A small network was trained on made-up records. Each row is its average activation on records with the value named, seen along a few directions.
Related values have similar rows: they may be neighbours, one step apart, or belong to one group.
Strong random noise was added to every row along 4 fixed directions; ignore it. To show where, here is one row again and again, with new noise each time:
-47, 339, -32, 180, -337, 189, -54, 334, -66, 141, 199, -270, -48, 120, -313, -13, 357
276, -38, 204, -394, -194, 59, -243, -215, -853, -42, -260, -13, 66, 115, 325, -305, -143
173, -142, 92, -82, 117, -4, -215, -155, -233, 108, -65, -26, 100, -315, -14, -145, -276
-161, 97, -565, -128, 202, -509, 353, 260, 30, -332, -406, -195, -324, 335, 80, 166, 434
-17, -125, -472, 35, 51, -246, 129, 419, 215, -470, -300, -140, 139, -111, 21, 181, 126
3, 48, -72, -147, 280, -261, 25, -204, -230, 191, -140, -96, -293, 31, -28, -90, 30


Field E:
e12: 145, -218, -84, 38, -29, 61, -78, -74, 265, -170, -16, 91, 80, 46, 133, -81, -291
e3: -70, 67, 385, 164, 111, 255, -36, -242, 93, 332, 258, 285, -74, -61, 3, -78, 12
e9: -103, -49, -51, 8, -382, 92, 9, 452, -57, -196, -166, -104, 178, -2, -21, 31, 279
e11: -6, 162, -85, 24, -71, -83, -4, -28, -137, 257, 291, -109, -291, 231, -246, 151, 429
e5: -26, -92, 37, 71, 22, 27, 255, 33, 157, -345, -100, 248, 203, -94, 168, 120, -70
e7: -116, -106, 17, 225, 180, 180, -190, 112, 555, 94, 356, -121, 109, -580, -475, 116, -87
e1: -13, -27, -28, -73, 120, -157, 223, 15, -135, -242, -187, 230, -50, 192, 341, 89, -43
e10: -5, 26, -30, 50, -9, -67, -61, -191, 52, 76, -79, 11, -215, 345, 86, -48, 18
e4: -56, -90, 31, -148, 63, -34, 130, -86, -173, 71, 17, -92, -128, 80, 72, -1, 120
e13: -377, 422, 97, 256, 210, 122, 271, -39, 331, 411, 315, 34, -257, 265, -295, 84, 225
e14: -172, 45, -98, -17, 31, -18, 262, 73, 257, -126, 71, 121, 58, 77, 116, 129, -74
e6: 59, -91, 23, 75, 212, -51, 36, -128, 33, 206, -52, -125, -39, -257, -112, 9, -77
e8: 215, 15, 246, -411, -163, -104, -185, -549, -559, 44, -267, 186, -127, 400, 399, -250, -231
e2: 161, 146, 294, -304, -355, 102, -266, -139, -376, 41, 119, 32, 126, 255, 203, -220, -169
The values of E form 3 separate groups.
- Which other values are in the same group as e3? Give them in the order they are listed. => e5, e1, e13, e14
- Which other values are in the same group as e8? Give them in the order they are listed. => e12, e10, e2

Field C:
c1: 267, 47, 111, 91, -364, 282, -307, 190, -171, 34, 124, -350, 158, -135, -140, -168, -12
c8: 120, -40, 353, -28, -477, 303, -355, -62, -134, -213, 118, 188, 314, 181, 100, -119, -393
c3: 128, -94, -2, 37, -249, 134, -279, 116, 21, 404, 409, -222, -56, -124, -400, -118, 80
c10: -326, 468, 86, 181, -121, 192, 145, 114, 174, 153, 239, 69, -318, 663, -101, -138, 284
c5: -303, 616, -446, -9, -239, -363, 383, 228, 301, -93, 19, 19, -483, 939, 92, 288, 602
c4: -99, -156, -518, 543, -244, 104, 15, 798, 856, -88, -39, -422, 322, -382, -442, 320, 262
c12: 112, -364, -386, 232, -125, -38, 124, 310, 224, -749, -329, 404, 651, -106, 246, 152, -490
c11: -48, -162, 181, 251, 289, 450, 79, 38, 332, 30, 433, 86, 346, -665, -461, 299, -94
c14: -201, -252, -322, 215, 177, -157, 341, 386, 269, -423, -30, 37, 314, -408, 156, 406, 140
c13: 145, 164, 40, 171, -202, 197, -235, 379, 13, -49, 35, -385, -54, -55, -101, -41, 182
c6: 213, -112, -121, -445, -153, -286, -139, -346, -661, 75, -223, -110, -294, 339, 192, -144, 369
c2: -245, 274, 450, -237, 116, 138, 83, -190, -428, 369, 147, -12, -342, -110, -18, -155, 93
c9: 228, 158, 478, -13, -339, 97, -221, -339, -203, 13, 36, 288, 227, 257, 321, -99, -251
c7: -206, 293, -211, -135, -74, 78, 387, 387, -82, -247, -306, -155, 16, 205, -8, -74, 512
The values of C form 3 separate groups.
- Which other values are in the same group as c9? Give them in the order they are listed. => c8, c10, c5, c12
- Which other values are in the same group as c7? Give them in the order they are listed. => c11, c14, c2
